A small network was shown many inputs. Here are its activations along a few directions, one row for each input.
In each table, some parts of the input vary, and every possible input appears once, in random order.
A made-up example of a description, with smaller parts first: line(4) and (point or line(9) or (values(3) and ring(5))).
Shared parts are said once, and a part with two or three values counts as separate values.

Other details of the inputs shift rows strongly along two fixed directions, in all tables alike. That doesn't count.
These rows show it; all are for the same input, with only those details redrawn:
[  1 -38 -17  17  34  22 -12 -18  37  14  -2   2]
[ 18   4 -25  -9  14  44  21  45 -13  19  -7  19]
[ 12  65 -30  11  -4 -61 -30  64 -26 -19  -7  22]
[ 17  17 -26  -5  10  23  11  49 -16  11  -7  20]
[ 17  16 -26  -5  10  23  11  48 -15  11  -7  20]

Rows:
R1: [ 36  16   5 -21 -17  39  27  20  -5  31 -14  34]
R2: [-22 -54   8  16  39  20  -1 -14   9  -7  11 -28]
R3: [ -2 -13 -27  21  31  -3 -29 -24  23  13   4  -9]
R4: [ -6 -22  15  -4 -36 -30  12 -39  46 -15  -8  19]
R5: [ -6 -22  49   0 -14  13   8 -47  38   7   2  -1]
R6: [ 16  19 -31 -15  16  51  14  27 -27  23   2   6]
R7: [-22 -69  -2 -16 -21  -1  30 -32  30 -22   2 -11]
R8: [-24 -35  25 -12  -1  18   5 -50   3  -8  17 -44]
R9: [-29  20  -3  28  25 -76 -57 -12 -18 -39  18 -39]
R10: [ 10   0  35  15  15  31 -25 -58  17  33  -2  -3]
R11: [ 28  26  34  -7  -6  51  17  22 -17  36 -15  27]
R12: [ -6 -28  12  32  45  32 -23 -16  26  17  -3  -5]
R13: [-15 -58   2 -20 -15   2  22 -35  29 -15  11 -24]
R14: [ 18 -15   4   5   3  17 -10 -53  33  33  -4   5]
R15: [-13  58  11 -15 -39 -63  -7  38 -56 -34   9 -22]
R16: [-13 -32  46   5 -20  10  15 -44  40   0  -8  12]
R17: [ -1   7 -35 -27   7  15  25  34 -46  -9  14 -16]
R18: [  3  82  -9  24   9 -45 -43  55 -48  -6  -3   3]
R19: [-18 -31  -7 -16 -19 -26   5 -38  14 -18  14 -34]
R20: [ -4 -30 -32 -19   1  27  50  50 -28 -13  -1   9]
R21: [ 18  24   5 -44 -42  36  48  -4 -15  11   5   8]
R22: [ -7 -36 -22  26  24  -2 -14 -12  36   0 -12  15]
R23: [ 35  31  -2 -26 -15  46  21   2 -20  35  -6  20]
R24: [ -8  17 -10  -7  15  13  14  46 -56  -5  10 -21]
R25: [-35  -2  23  17 -27 -92 -32 -11   5 -54   1 -15]
R26: [  4   4   1  11  18  52  19  50 -23  16 -18  25]
R27: [-16 -44  -4 -25 -11   8  17 -52  15 -12  17 -37]
R28: [-13  46   1  45  30 -65 -80 -14  -3 -15   5 -15]
R29: [-13  -5  -5   1   8  10  26  57 -43 -19  -3   2]
R30: [-16 -54 -29  -1  30  12   7 -26  10  -2  17 -32]
R31: [-12  45  36  19 -30 -85 -44 -38  14 -22   7 -10]
R32: [-28   9  26  12 -21 -89 -38 -14   4 -47  10 -28]
R33: [  9  43  34 -27 -34  26  27   2 -29   9   5   2]
R34: [ -1  35  35  44  -9 -82 -62 -19  21 -14 -21  26]
R35: [ 26  49  25  -2 -10  26   0  16 -31  34 -10  16]
R36: [ 18  22  11 -36 -48   7  43  18  -3   0  -3  22]
R37: [  1 -22  11 -13 -23   6  17 -59  39  10   7  -7]
R38: [ 12 -34   9  10  -3  11   0 -40  46  18 -19  29]
R39: [  0  -4 -30 -19   3   2  28  52 -33 -16   8  -3]
R40: [  1 -38 -17  17  34  22 -12 -18  37  14  -2   2]
- Changing only one part turns R37 into R3. The same change can be made to R16. Which row results? => R26
- What do these inputs look like to the network? => values(2) and line(4) and ring(5)
- Change only the ring(5) part in R15. List by row number the other rows that result. => R18, R24, R31, R35
- Change only the line(4) part in R39. List by row number the other rows that result. => R17, R20, R30
- Change only the values(2) part in R21. List by row number the other rows that result. => R33
- Change only the line(4) part in R14. List by row number the other rows that result. => R1, R23, R38

Rows:
R41: [ 0  0 -9 -5  4 15  7 -2  2  5 -2  9]
R42: [  2 -14   0  -4   5  18  14   9   3   1   0   5]
R43: [  4 -11   1 -11  10  43  16  -8  -4  16  -2  -2]
R44: [  7  27  -2   3 -11 -15   0  34 -25  -3 -10  15]
R45: [  2  32 -11  13  -7 -70 -37   3  -2 -20  -6   5]
R46: [  7   7   7 -12   2  32  14  15 -11  14  -4   5]
R47: [ 4 -7  9  0  6 26  5 -7 10 17  3 -1]
R48: [ -3 -19  13   7  14  21  -3 -28  27  15   6 -10]
R49: [  2 -13   7   8   6   6  -9 -17  21  13   2  -2]
R50: [ 2 -7 -2 -4 -1  3  4 12  1 -2  0 -4]
R51: [ -8 -40  -2  -3  15  34   6 -27  15   9   8 -18]
R52: [11 13 -3 -8 -6 22 17 21 -3  9 -2 12]
R53: [ -7 -18   0  22  11 -31 -37 -47  35   1   6 -13]
R54: [-10  23  -1  17  -1 -63 -30   7   6 -28   4   5]
R55: [  9  10 -12 -17  -3  41  31  19 -11  15   2  12]
R56: [ -9 -26   6   5  11  10  -7 -19  19   1   6 -15]
R57: [  1 -14 -13  -7   2   8  10   3   1  -1   1  -7]
R58: [ 11   1 -11 -12  -4  36  31  25 -25  13 -10  13]
R59: [ 1 -9 10 -3  9 23 13  4 -4  4  3 -5]
R60: [ 3  7  0 -1  5 14  3 -8  0  8  5 -6]
R61: [-13 -18   0  23   9 -52 -38 -30  38 -21   3 -15]
R62: [ 11   1  -6 -14  -2  29  13  14 -18  17  -5   8]
R63: [ -1 -23   3   9  11 -10  -6 -12  19  -3   0  -3]
R64: [ 1  8  0  1  1  8  5  4 12  5  3  9]
R65: [ 10  10   7 -16   1  43  23  22 -17  15  -5   7]
R66: [ -9  27 -11  12  -2 -63 -26   8  -5 -28   5   4]
R67: [-20 -10   5  33  12 -44 -38 -36  35 -18   0  -1]
R68: [ -1   0  -2   3   2  14   3   0 -14   6  -3   2]
R69: [ -3  -8 -14  -7   0  12  11   6   0  -5   3  -5]
R70: [  4  -5 -11 -17  -4  28  19  20 -19   7   2  -4]
R71: [ -7 -30   5   4  20  16   1 -30  12   2   7 -15]
R72: [ 8 -1 -8 -5  1  4  1  2 -6  9 -6  6]
R73: [-14 -16  12  26  15 -47 -40 -34  27 -15   7 -13]
R74: [  3 -18   0 -13   0  40  20  14  -4  12   1  -4]
R75: [-10 -18  13  16  14  13  -7 -25  15   3  -2  -6]
R76: [ -1 -39  -5   3  16  12   6 -25  18   5   2  -7]
R77: [ -5 -12  -3  -8   8  25  10  -6  -3   1   6 -16]
R78: [  8   2  -1 -12   3  41  22   3 -10  20   4  -2]
R79: [-10 -36  -5   7  16  36  11 -30  20   9   0   2]
R80: [  5  37  -9  13 -10 -65 -33   6  -4 -13   0   2]
R81: [-12 -33   1  22  15  -8 -23 -44  24   3  -1  -8]
R82: [-18  -7   5  32  14 -45 -42 -44  21 -17   1 -14]
R83: [ -7  13  11 -47 -51  18  59  28 -31  -2   0  -4]
R84: [  2  53  14 -34 -59 -41  35  48 -53 -22   0  11]
R85: [ -4   9 -10  11  -2 -18  -9   2  -5 -10  -5   7]
R86: [ -4  26 -11  12  -5 -64 -27  10  -7 -28   2   3]
R87: [ -1 -30   4   5  12  22  -1 -24  30   9  -5   2]
R88: [ -9  15   4   9   0 -31 -21   3   2 -19   5 -13]
R89: [ -1 -16   7   8   8  -1 -17 -18  19   8  -4   1]
R90: [ -9 -27  13  13  16  22  -3 -27  17   8  -1  -7]
R91: [  5   0   7 -11   4  28  21  20 -17   7   2   0]
R92: [  4  63  17 -21 -63 -46  19  37 -50 -26  -7  16]
R93: [ -4 -33   4   1  20  32  -1 -38  20  16   1 -11]
R94: [  4 -19   4   8   9   7  -3 -21  30  11  -1  -2]
R95: [  0  -1   4   5   1 -17 -11   8  -3  -5   1   0]
R96: [ -1 -34   2  -1  17  36   2 -33  16  19   0  -6]
R97: [  5   5   3  -2  -5  22  12  23 -19   9  -8  11]
R98: [  1  37  -1  -8 -12 -18  -2  40 -27 -13   3  -3]
R99: [ -7  -2  27   3 -30 -66 -33 -61  34 -28   3  -7]
R100: [  5 -21  -6  -4   6  38  21  -2  -7  17  -7   5]
R101: [ 12  27  -2  -6 -10 -14  -3  32 -18   1  -9  14]
R102: [  5 -16  -6  -4   6   6   8   1  -5   4   1  -1]
R103: [  2  32   3   4 -10 -11  -3  31 -28  -4  -6  11]
R104: [  6  20  -4  -2  -3  -2  -3   7 -11   7   3   1]
R105: [  3  31  -4  -5  -8  -9   0  29 -11  -6  -4  18]
R106: [10  4  2  0 -1  4  2  6  5 11 -2  5]
R107: [ 0  9 -1  6 -4  0  2 15 -6 -5 -8 12]
R108: [  8   2  -7 -12  -2  14  15  23 -25   6   1   4]
R109: [  1  60 -15  10 -17 -83 -39  26 -18 -30  -5  12]
R110: [ 4  7  9 -1  4 22  7  1  3 11  3 -2]
R111: [ -4 -16  -5 -12   4  41  27  12   5   5   4   1]
R112: [  2  -7 -12  -7  -1   2   5   8  -6  -2   2  -7]
R113: [  9 -21   2 -10   6  34  25  14  -6  13  -2   5]
R114: [ -1 -25  -6   5  11  19   2 -31  28  11   3  -4]
R115: [ -4 -31   6  16  16 -11 -22 -39  41   2  -5  -4]
R116: [ -3  30  -1  22  -8 -65 -32  12  -3 -22  -9   8]
R117: [  4  42  -5  -4 -11  -8   5  36 -43  -5  -5   8]
R118: [  1  10  -2  -4   3  -7   2  11 -19  -5   5  -5]
R119: [  4 -11  -7   8   6  -6  -8 -23  21   6   1  -4]
R120: [ -2  29 -19 -14 -12  -6  13  38 -25 -13   4   6]
R121: [-18 -17  -1  24   8 -48 -38 -30  40 -24   5 -14]
R122: [  6   6  -4 -12   0  15  15  21 -27   4   3   2]
R123: [ -2 -18  -4 -14   7  42  21  -1  -6   9   6 -14]
R124: [ 15  26  21 -27 -45  -8  18  -7  -7  -9   6   6]
R125: [  9  37   2  -9 -11  -5  -1  37 -27   2  -6  14]
- Changing only one part turns R102 into R112. The same change can be made to R71. Which row results? => R77
- Changing only one part turns R87 into R42. The same change can be made to R93. Which row results? => R118
- Changing only one part turns R81 into R108. The same change can be made to R67. Which row results? => R54
- What do these inputs look like to the network? => line(5) and (point or (values(2) and line(8)))
- Change only the line(5) part in R110. List by row number the other rows that result. => R59, R65, R75, R88
- Change only the line(5) part in R55. List by row number the other rows that result. => R41, R66, R79, R120
- Start at R88 and move only the line(8) part, one step at a time. The first step leads to R98. Which rows follow, in order? => R56, R74, R50, R61, R121, R111
- Change only the values(2) part in R97. List by row number the other rows that result. => R81
